A small network was trained on made-up records. Each row is its average activation on records with the value named, seen along a few directions.
Related values have similar rows: they may be neighbours, one step apart, or belong to one group.
In the rows, 500 means zero.
Strong random noise was added to every row along 15 fixed directions; ignore it. To show where, here is one row again and again, with new noise each time:
[485,560,439,459,504,466,443,484,397,546,437,511,621,530,541,478,484,398,461,509,418,479,449,576,625,449,546,492,426,506]
[607,479,451,408,440,391,341,579,364,570,404,377,495,512,393,508,390,187,451,499,455,471,541,455,530,451,744,409,523,442]
[301,462,400,465,436,573,362,534,374,564,601,298,638,481,500,497,623,537,508,461,325,552,576,639,557,554,384,500,506,403]
[509,463,512,694,432,481,561,553,474,407,471,588,269,529,489,713,421,324,444,559,351,633,399,449,411,662,477,184,595,461]
[328,430,451,539,445,496,596,516,485,482,472,438,392,454,307,569,530,517,568,528,402,484,586,381,354,650,715,462,499,419]
[529,368,601,567,567,481,485,619,490,677,616,434,510,384,660,470,458,445,396,464,705,555,473,663,464,504,430,515,609,588]
[587,533,578,568,479,446,627,379,533,478,616,477,506,493,377,486,535,422,451,514,524,596,379,426,429,529,649,531,561,532]
[453,566,669,403,524,458,513,397,480,513,638,479,620,464,465,580,605,361,591,379,428,434,506,654,414,384,701,416,563,597]
[589,407,549,444,559,424,341,485,613,410,665,370,430,563,540,574,459,569,502,558,681,393,477,432,447,484,436,366,625,521]
[408,481,452,557,344,592,501,509,352,404,441,456,504,496,271,539,500,541,518,542,240,489,592,447,448,513,515,423,499,318]
[640,328,520,319,469,561,277,457,498,463,457,482,526,456,571,594,368,432,636,513,308,336,593,399,579,369,668,560,367,547]
[586,552,604,484,591,570,424,505,523,509,652,650,534,549,370,426,414,530,474,479,674,561,548,524,591,427,421,532,615,461]
[479,574,482,499,509,373,502,570,485,510,395,446,497,468,629,508,499,330,422,480,594,411,450,652,414,446,446,320,575,552]
[418,586,345,470,464,454,528,599,428,484,390,545,476,433,346,347,511,438,518,525,405,560,623,521,478,466,276,468,555,308]
[495,504,621,455,489,638,415,463,623,466,645,547,566,464,502,618,501,439,529,408,468,503,560,543,488,445,580,476,523,543]
[687,379,497,571,455,594,589,416,429,403,513,408,518,551,421,446,437,639,438,581,487,532,449,428,498,581,488,583,490,491]
[431,544,389,481,437,513,431,513,545,456,542,352,579,520,514,539,569,433,425,495,440,536,492,533,503,547,443,405,506,438]


SEZE, 22 values:
mazun: [589,468,472,360,458,529,424,437,612,384,470,395,330,534,551,541,497,462,660,415,474,447,582,383,414,601,590,551,553,576]
sozo: [452,644,509,415,540,457,551,335,485,418,479,502,471,628,415,501,576,558,592,457,526,480,470,449,504,592,651,570,476,575]
zifu: [479,311,441,412,547,568,496,536,389,521,530,312,407,468,668,454,626,597,653,421,370,550,616,658,463,621,287,553,548,553]
gelir: [863,304,613,457,519,432,606,416,366,426,573,395,454,521,431,458,467,557,539,552,411,549,491,448,408,470,457,514,532,538]
pimik: [467,479,531,519,564,499,539,546,519,592,528,532,483,515,536,498,505,556,498,502,533,525,502,537,524,529,529,534,476,526]
peri: [414,533,365,350,532,624,363,545,603,467,505,566,495,611,482,657,515,372,594,433,362,577,626,471,604,645,591,431,410,480]
difir: [548,598,521,444,573,450,574,402,514,482,703,372,574,678,369,480,651,494,496,456,528,627,454,552,529,597,566,435,566,493]
tol: [482,339,454,632,416,551,574,498,593,484,526,403,370,451,621,610,543,535,476,569,474,605,398,353,439,735,501,516,472,559]
lema: [514,438,479,545,360,521,371,648,480,529,423,435,496,389,425,437,432,473,400,511,533,440,622,474,425,370,357,503,564,348]
mok: [637,399,525,418,593,371,636,492,448,565,623,596,463,480,424,428,517,463,578,533,379,669,517,435,541,521,484,499,479,496]
suba: [572,536,519,576,467,472,438,585,273,488,482,524,443,540,410,493,425,456,467,493,442,549,513,587,533,459,341,345,613,386]
nat: [474,509,493,516,466,733,456,611,544,490,535,453,562,560,480,594,503,559,380,389,567,589,636,577,531,585,451,458,474,448]
zirub: [477,518,559,418,569,473,355,521,470,584,430,554,424,465,559,473,464,444,647,443,497,440,583,534,543,407,466,580,538,512]
vas: [636,674,461,548,468,503,485,467,553,419,449,581,567,611,469,430,471,499,392,539,631,531,413,457,583,397,356,439,500,443]
ged: [411,542,575,457,443,535,561,440,646,457,508,574,468,355,378,510,557,572,691,456,435,441,619,371,388,388,607,611,471,487]
neno: [443,641,664,621,434,581,408,522,616,404,509,603,419,518,466,589,487,525,438,463,653,414,456,468,402,440,426,380,653,502]
buga: [530,473,555,627,537,451,508,464,473,552,639,354,461,556,605,531,559,454,371,484,662,631,317,582,497,645,474,487,630,599]
pako: [422,559,451,468,481,441,383,475,684,468,493,628,376,451,501,599,479,426,621,504,419,500,518,302,545,464,558,521,412,485]
vez: [507,521,469,622,426,537,578,574,354,499,248,525,450,599,574,537,416,461,390,497,494,440,447,582,494,560,553,394,463,499]
geboz: [505,539,572,461,429,410,523,498,476,529,417,413,613,447,652,548,559,354,471,440,439,348,454,599,394,292,653,437,449,571]
duzut: [521,545,443,506,467,428,486,538,499,477,431,425,513,555,465,514,476,467,435,557,523,462,451,420,540,470,573,367,482,451]
taf: [787,311,550,422,509,464,628,596,497,500,459,551,550,370,520,448,409,448,521,528,437,495,602,525,383,352,444,512,481,510]
SEZE is arranged as 4 separate groups.
Question: List the group mates of gelir, in the order listed.
Answer: sozo, mok, nat
Question: List the group mates of ged, in the order listed.
Answer: suba, vas, pako, duzut
Question: List the group mates of pimik, in the order listed.
Answer: mazun, zifu, difir, zirub, vez, geboz

FUNU, 22 values:
tuv: [535,508,600,524,617,384,683,569,416,567,483,595,405,457,423,479,485,321,498,461,629,551,499,652,377,545,499,305,688,562]
zul: [228,597,453,573,316,559,341,494,498,511,414,445,493,347,420,491,558,575,518,478,459,416,572,394,432,435,464,628,477,425]
figi: [405,503,428,664,397,302,411,480,381,583,452,355,476,461,498,359,539,639,425,679,602,377,285,359,508,368,443,645,528,410]
lelir: [558,571,472,465,391,510,621,498,485,407,280,419,361,457,439,362,520,445,488,434,589,435,596,447,312,538,484,573,570,514]
vubo: [366,603,437,500,512,237,549,428,517,531,531,410,623,524,571,521,624,562,498,616,445,399,293,424,521,414,592,414,384,505]
moge: [458,387,664,558,524,615,343,539,384,617,778,658,343,543,319,603,451,527,682,446,323,742,591,432,615,615,539,470,592,422]
fir: [374,353,433,392,632,473,537,607,657,574,644,441,504,464,728,658,611,411,550,428,417,567,552,665,456,678,444,393,475,555]
lukat: [255,377,475,703,497,582,227,603,463,622,518,508,355,541,822,696,465,536,481,535,495,535,394,563,651,658,370,426,527,538]
kubi: [460,370,383,457,607,415,521,588,577,484,490,353,480,525,589,453,481,712,501,600,685,311,542,492,467,501,416,455,486,460]
zener: [518,327,508,484,525,519,408,457,438,551,428,493,429,536,496,477,384,749,638,590,542,377,537,288,600,531,707,731,364,534]
zezu: [432,488,856,643,434,612,514,533,425,552,412,746,432,244,613,616,418,430,552,373,503,313,586,761,288,253,426,441,620,639]
duniz: [273,563,419,600,478,336,577,399,373,579,421,502,441,508,593,491,635,566,609,567,310,548,323,469,556,597,531,564,395,542]
vute: [640,317,761,411,767,525,654,516,611,636,771,629,354,451,569,549,464,492,636,361,696,673,604,615,406,642,600,566,622,696]
bur: [529,554,332,506,431,477,538,632,563,391,148,505,439,432,655,508,398,390,409,522,563,376,556,514,406,466,385,336,428,526]
rab: [384,429,485,553,476,494,363,560,125,645,419,541,571,477,504,519,420,547,522,526,336,447,497,593,647,438,520,470,416,473]
mota: [454,593,471,451,606,418,295,451,520,439,503,524,473,715,648,584,451,655,453,583,625,382,382,473,662,511,433,389,483,534]
ref: [656,404,540,530,495,557,648,609,325,629,339,620,584,440,341,278,322,651,420,576,535,485,606,460,546,390,554,766,405,430]
zezuv: [670,547,569,528,653,498,626,376,424,468,601,687,355,626,365,410,463,464,610,469,497,695,440,507,594,606,441,533,620,516]
pid: [469,534,538,508,613,496,538,353,450,528,550,611,383,543,540,401,564,522,617,451,530,597,430,565,524,608,417,656,605,604]
memeb: [317,747,347,571,619,433,621,433,473,466,569,541,735,711,324,348,608,779,314,620,765,492,359,552,664,567,357,491,490,407]
livod: [386,291,560,732,511,284,643,523,412,552,582,565,271,438,498,609,508,529,517,691,335,558,302,348,386,612,534,422,534,476]
pap: [556,658,470,385,442,596,342,488,710,442,558,616,576,456,433,525,508,210,470,442,431,617,564,436,584,389,483,494,495,437]
FUNU is arranged as 6 separate groups.
Question: List the group mates of lelir, in the order listed.
Answer: vute, mota, ref
Question: List the group mates of pid, in the order listed.
Answer: fir, livod
Question: List the group mates of figi, in the order listed.
Answer: lukat, kubi, zezuv
Question: List the group mates of bur, in the order listed.
Answer: zul, rab
Question: List the group mates of duniz, in the order listed.
Answer: vubo, moge, zener
